A small network was shown many inputs. Here are its activations along a few directions, one row for each input.
In each table, some parts of the input vary, and every possible input appears once, in random order.
Descriptions start from the smaller parts, as in this example, which fits no table here: values(2) and (point or line(11) or (ring(5) and line(6))).
Shared parts are said once, and a part with two or three values counts as separate values.

Rows:
x1: [  4 -40 -25 -13 -25 -10 -37   0  21  -9  31  21  27 -42  -3]
x2: [  0  -6 -26 -16  39   7  17  -2  18  -7 -23 -16  -5 -22  -8]
x3: [-24 -13  41 -10 -28  23  11 -30  17  -3   9 -12   4  25   9]
x4: [  3  -5  -3  17 -41  29  10  -7  -7 -26  19   9  35  13  12]
x5: [-10 -22  26  -5 -32  31   4 -21   5  -5  11  -4   8  36   0]
x6: [  2   9  -2  16 -46  19  15   6 -12  -8  29  23   6  20  17]
x7: [  2  11   8  15  15 -24   5  -1 -32  13 -10  -3 -23 -17 -13]
x8: [ -1   3   8  10  19 -16  -1 -18 -26  -7 -25 -16   4 -21 -21]
x9: [  1   3 -23 -13  35  -2  20  14  10  16  -7  -1 -29 -18   0]
x10: [ -5  -9  30  -7 -38  23   8  -6  -1  12  24   9 -19  36   8]
x11: [ -2  -6  10  16 -34  32   3  -9  13 -12  24  -4  24  24  -7]
x12: [ 11  14 -18 -17  46 -17   8  29  14  13 -16   8  -4  -3   8]
x13: [  7   7 -19 -21  48  -7   3  12  20 -10 -30  -6  22  -7   0]
x14: [ -1   8  11  11 -39  23   9   5   7   5  36   8  -5  26   0]
x15: [  2  13  -1  13   9 -24 -23  -2 -23  -3 -42 -19  17  -4 -10]
x16: [  0 -29 -22 -14 -27 -18 -29  19  11   7  46  32  -1 -35   4]
x17: [-16  -1  45  -9 -34  17  15 -14  11  14  22   0 -23  26  16]
x18: [  9  21  -8   9  26 -27 -20  32   4   6 -28  11  -8   5   7]
x19: [  7  20   0  15   6 -35 -14  15 -28  15 -26  -8 -11   1  -2]
x20: [  3   9 -13   1  35  -8  12 -12 -18  13   7  -8 -31 -18  -3]
x21: [  2  -2 -14  -3  38   0   8 -27 -10  -9  -8 -23  -6 -24 -11]
x22: [  5  14  -8   6  28 -15 -28  17   7 -14 -44   0  19   0  -2]
The inputs of x11 and x14 match in every part but one. If x1 is changed in the same way as x11 into x14, which row does it become? -> x16
What is each input in this table made of? -> values(2) and (point or line(4) or ring(6))

Rows:
x23: [-14 -33  10 -28 -26   7   2 -24  16  -1  39  11   1 -19  17]
x24: [  5  14   8  17  17 -41 -14  11 -29   4 -17  10  -3 -27 -13]
x25: [-15  16  53   5   0  14  11 -21  -4   0 -43 -32  -2  50  -2]
x26: [  7   3 -13 -14  33  -5  -8  25  18   7  -4  21 -23   4  12]
x27: [ 10  -6 -23   4  28 -18 -20 -16 -30  -6 -25 -20   7 -19 -15]
x28: [ -6  14  17   6   4  26  51 -22 -19  15  23 -13 -43  16   0]
x29: [  8  -4 -23 -25  40   0  15  14  24  -1 -11  -4  21  -9  -7]
x30: [ -4 -33  -1  -1 -45  18  -8   3   9   3  28  12  -4   0 -14]
x31: [ -2   3 -24   5  32   3  -1  -8  18 -23 -25 -15  15 -33  -7]
x32: [  4   3   2  16 -47  17   2   9 -11 -22   3  19  35  27  20]
x33: [  1   3  10  17 -37  11 -21  -1  14  -4  41   8  21  17  -1]
x34: [  5  19 -15   0   3 -34  -9  31  -6  26 -10   3 -24  -9  10]
What is each input in this table made of? -> values(2) or line(4) or ring(6)
Start at x23 and move only the line(4) part, one step at a time. The first step leads to x30. Which rows follow, in order? -> x33, x32

Rows:
x35: [ -3   2   8  18 -12  21  12 -25 -11 -13  21 -13  12  14  -3]
x36: [ 12  12 -23   3   6 -20 -21  25  -1  -6 -22  -2  21   0   4]
x37: [  3 -12  -7 -12  35  -6  12 -13  -9  11 -14 -19 -22 -13  -3]
x38: [  4  13  10  16  -8  28  16 -12   3  -7  17  -3  10  29   6]
x39: [  6  16  -5   5  26 -22  16   3 -14  16  -5  -8 -25 -28 -12]
x40: [  3   5  10  -2 -25  23  23   1  -8  -6   0  11   5  24  10]
x41: [ 10   9 -12  15  18 -24 -21   8 -25   5 -11  10 -16 -21  -8]
x42: [  1 -11  -2   9  17 -11 -10  -3   0 -15 -25  -6  26 -18 -14]
x43: [ -6  12   0 -21  32   1   2  -6  18  -9 -25  -8   3  -3   5]
x44: [ -4  -4  10  -1 -28  18  19 -13 -24 -11   4   1   6  11   1]
x45: [ -4   3   3 -15  27  -1   0 -20   6 -12 -23 -17   1 -21  -3]
x46: [  3 -23 -24 -20 -16  15  -6  17  30  -1  43  26  11 -19  12]
x47: [  1  25  -8  -2  32 -17  18  21  -2  19  -6  -1 -22 -10  -4]
x48: [  1  -5  30  -8 -27   1  -9   1   8  11  18   7  -1  26   1]
x49: [-16  -5  23   8 -35  -2   2 -10 -11   4  12   7  -5   4  21]
x50: [  1 -32 -27 -13 -23   5  -5  -4  18  -8  45  23   7 -30   1]
x51: [ -9 -12  28  -5 -29   0 -15 -14  -7  10  23   1   1  12  -8]
x52: [ -8   2  24   4 -31  -1   7   5   5   4   8  13  -6  19  28]
x53: [ 11  16 -14   7  24 -22 -19  26 -11   2 -11  15 -16  -3   0]
x54: [ 10   6 -23   9   1 -23 -24   5 -14  -1 -21  -7  21 -17  -5]
x55: [ -5  -1   9   8 -21  26   0   4  22   7   4  -5 -10  27  -8]
x56: [ -9  -9   9  11 -27  21  -4  -9   7  -2  10 -15 -10  11 -17]
x57: [  2  -3  -5   3  23  -7  -7  12  13 -12 -27   1  28  -1  -6]
x58: [ -2  -4 -12 -18  41  -3  15   1   6  14 -15 -10 -19   6   4]
The inputs of x58 and x37 match in every part but one. If x43 is changed in the same way as x58 into x37, which row does it become? -> x45
What is each input in this table made of? -> values(2) and (point or ring(5) or ring(6))
